A small network was shown many inputs. Here are its activations along a few directions, one row for each input.
Each table varies a few parts of the input and shows all the possible inputs, shuffled.
A made-up example of a description, with smaller parts first: ring(8) and (point or ring(11) or (values(2) and line(6))).
Shared parts are said once, and a part with two or three values counts as separate values.
(in the rows, 128 means zero)

Rows:
x1: [137 126 126 167 145 136 120  93 109 114 170 133 153 159  93]
x2: [109  83 142 117  46 104 133 213 156  91 123 142 122  70 172]
x3: [139 115 185 110 149 133 142 143 143 192 130 142 120 153 130]
x4: [115  89 140 116 145 141 103 101 148 113 161 159 130 153 114]
x5: [110  95 179 175  66 106 158 220 152 123  95 132 125  87 169]
x6: [129  95 158 112 165 131 155 163 164 143 116 107 122 180 123]
x7: [127  82 122  55 146 127 128 159 168 111 140 117 119 159 125]
x8: [121 122 143 101 157 138 154 136 150 198  88 117 103 144 135]
x9: [137 101 148  52 131 126 115 140 147 160 154 153 117 133 127]
x10: [111 116 121 228  55 104 134 151 106  79 129 136 153  76 148]
x11: [128 162 208 126  74 112 133 169 147 103  41 129 113 117 168]
x12: [119 109 107  44 138 134 129 132 152 165 113 128 101 124 136]
x13: [131 151 109 159 138 136 118  69  92 169 142 145 129 127 114]
x14: [133 127 165 106 149 135 141 136 139 216 106 137 105 140 138]
x15: [171 178 114 160 154 132 129 113  75 146 181 111 156 119  99]
x16: [128 148 170  70  54 110 108 164 152  72  70 138 110  98 169]
x17: [119 145  86 154 148 138 130  71 103 152 123 124 125 131 108]
x18: [157 158  87 159 169 134 146 133  92  96 166  77 159 148 100]
x19: [ 88  81 136 177  55 108 117 159 146  78 123 160 125  69 165]
x20: [130 114 129  47 128 131 117 132 140 182 131 149 103 121 142]
x21: [146 154 106 225  69 107 146 187  83  77 144 101 168  56 145]
x22: [ 98 109 100 104 146 144 114  79 142 150 114 150 102 126 129]
x23: [162 223 135 173  79 111 120 139  77  57  89  97 154  84 140]
x24: [164 190  95 155 153 135 129 105  69 168 158 106 142 106 110]
x25: [151 185  73 149 161 138 143 107  80 150 139  86 139 111 107]
x26: [116  99 100  50 147 128 133 148 170 131 119 117 110 146 133]
x27: [128 183 150 178  66 108 107 103 100  59  75 131 139 104 143]
x28: [117 101 142 112 139 136 101  86 137 146 155 176 118 133 121]
x29: [107  82 115 114 155 137 115 106 157  97 140 139 121 160 118]
x30: [111 114 122 108 138 140 101  77 131 168 133 171 104 121 132]
x31: [138 139 128 163 139 133 118  77  98 147 165 149 143 139 103]
x32: [146 174  65 154 170 133 148 123  96 117 145  75 148 133 104]
x33: [117 113 137 106 165 133 159 152 166 164  94 107 113 166 135]
x34: [106 149 164 129  64 115  92 112 141  58  69 159 112  98 160]
x35: [ 96  99  93 110 156 136 118  95 160 117 119 138 110 147 123]
x36: [134  89 147  56 135 132 118 155 157 126 161 137 130 153 124]
x37: [137 102 183 114 153 137 145 158 154 158 137 126 132 173 122]
x38: [116 135  78 159 156 132 136  87 120 118 128 113 134 153 105]
x39: [168 165 112 163 159 137 133 128  85 112 187  95 168 140  92]
x40: [126 119 101 164 155 133 133  98 116  98 150 114 145 167 100]
Changing only one part turns x1 into x36. The same change can be made to x38. Which row results? -> x26
Describe the family of inputs behind these rows. -> line(5) and (values(2) or ring(6))
Which other rows does x20 become when the line(5) part takes its other values? List them by row number. -> x13, x14, x24, x30
Which other rows agree with x3 in the line(5) part? List them by row number. -> x5, x6, x8, x11, x14, x33, x37

Rows:
x41: [149 174 151 151 168 137 143 134 121 106 104  86 139 157 117]
x42: [118 114  97  47 194 155  91  62 148 160 153 154 101 154 110]
x43: [127 175  97 196 106 127 113  57  69 141 133 147 135  95 119]
x44: [117 144 135 156 148 141 102  72 132  77 109 137 125 151 116]
x45: [ 80  44 145 114 117 126 124 138 188 133 125 170 104 132 146]
x46: [109  90 120  16 143 136 100  89 168 155 129 166  99 160 123]
x47: [133  90 176  39 153 135 144 182 174 217 129 145  94 139 145]
x48: [108 119 157 124  97 121 108  99 151  75  84 147 121 158 131]
x49: [126 100 119  83 141 122 160 174 161 126 114  93 125 169 127]
x50: [113  73 160 110 134 126 162 204 178 161 120 122 113 141 148]
x51: [152 144 123 132  74 106 142 199 115  66 133  91 156 101 142]
x52: [156 140 113  41 213 151 132 125 137 188 147 102 110 159 108]
x53: [140 148 173 119 115 118 149 162 140 103  80  97 133 166 134]
x54: [145 115  94 157 191 139 166 131 112 180 171  93 149 170  90]
x55: [107  85 149 162  52 108 106 163 137  74 141 165 132  63 160]
x56: [ 98  62 161  43 136 138 105 117 185 188 135 194  87 131 144]
x57: [164 134 111  86 209 148 145 109 109 239 181 113 128 169  89]
x58: [140 115 164 159  67 110 142 228 129 102 137 119 145  73 164]
x59: [145 184 136 116  76 109 144 161 108 118  70  98 128  98 155]
x60: [124 142  84 169 108 122  99 111 104  41 160 131 146  87 123]
x61: [117 116 106 137  58 103 104 136 123  39 136 141 142  93 139]
x62: [133 155 176 144  70 113 145 191 122 152  75 127 118  70 177]
x63: [160 204 113 191 125 127 151 118  62 171 128  97 152  99 118]
x64: [146 116 137  10 161 134 141 153 156 183 122 114 106 166 123]
x65: [159 170 101 164 125 124 137 173  96  68 156  81 161  93 124]
x66: [ 91  70 104  86 122 127 119 111 170  98 118 141 115 160 124]
x67: [133 132  86 209 105 123 113  95  73  89 194 139 163  97 104]
x68: [112 156 118 123  59 109 103 100 118  90  74 149 115  91 152]
x69: [126 121 213 148 109 119 151 192 156 138  85 128 124 138 157]
x70: [100  95  81 118 174 146 113  84 150 101 142 131 119 153 110]
x71: [167 164  99 207 124 120 151 157  68 118 189  94 181 104 105]
x72: [157 168 148 196 166 133 158 117  93 156 138  99 158 167  99]
x73: [127 105  98  90 189 154 105  46 117 210 188 162 118 164  93]
x74: [119 182  96 154 109 129  97  74  99  93  99 138 118  84 137]
x75: [102 124 160 148  53 113 106 127 131 123  79 174 105  62 173]
x76: [152 212 113 149 129 126 139 134  91 122  95  88 134  90 139]
x77: [125 136 135 199 146 139 118  55 101 126 144 148 143 161  99]
x78: [ 96  90 198 152  92 120 113 126 167 110  89 177 112 130 154]
x79: [136 123  96 114 194 142 153 147 141 130 137  81 131 160 110]
x80: [110  87  81 160 171 143 128  69 119 150 177 142 136 164  93]
Describe the family of inputs behind these rows. -> values(2) and line(4) and line(5)
Changing only the line(5) part turns x65 into x76. The same change can be made to x60. Which row results? -> x74
Changing only the line(5) part turns x59 into x64. The same change can be made to x68. Which row results? -> x46
Which other rows does x57 become when the values(2) part takes its other values? List them by row number. -> x73
Which other rows does x79 become when the line(4) part takes its other values? List them by row number. -> x49, x50, x54
Which other rows does x41 become when the line(4) part takes its other values? List them by row number. -> x53, x69, x72
Which other rows does x56 become when the line(5) part takes its other values? List them by row number. -> x45, x55, x75, x78

Rows:
x81: [147 167 154 105 149 133 146 135 124 171  89 105 117 145 131]
x82: [136  83 128 115 179 138 154 160 148 161 169 110 135 173 108]
x83: [118 145 141 103 134 134 107  74 133 146  90 152 104 140 131]
x84: [128 110 152 124  86 109 146 210 154  82 112 109 136 114 154]
x85: [151 143 103  90 184 143 143 129 119 175 154  99 130 152 106]
x86: [109 122 155 119  82 120 105 116 138 133  98 171 105  92 156]
x87: [160 191 106 219 119 121 146 139  67  93 149  86 171 102 113]
x88: [139 144 166 119  95 118 144 177 128 158  97 124 121 100 156]
x89: [104  59 114 113 163 140 119 100 158 137 168 154 122 166 105]
x90: [129 166  87 222 104 121 111  78  74  71 147 129 156  96 114]
x91: [121 120  89  85 167 144 106  68 128 151 154 145 117 149 105]
x92: [ 96  86 140 123  73 115 110 151 163  59 110 152 121 107 154]
Changing only one part turns x82 into x89. The same change can be made to x87. Which row results? -> x90
Describe the family of inputs behind these rows. -> values(2) and (point or line(5))
Which other rows does x92 become when the line(5) part takes its other values? List them by row number. -> x83, x86, x89, x91
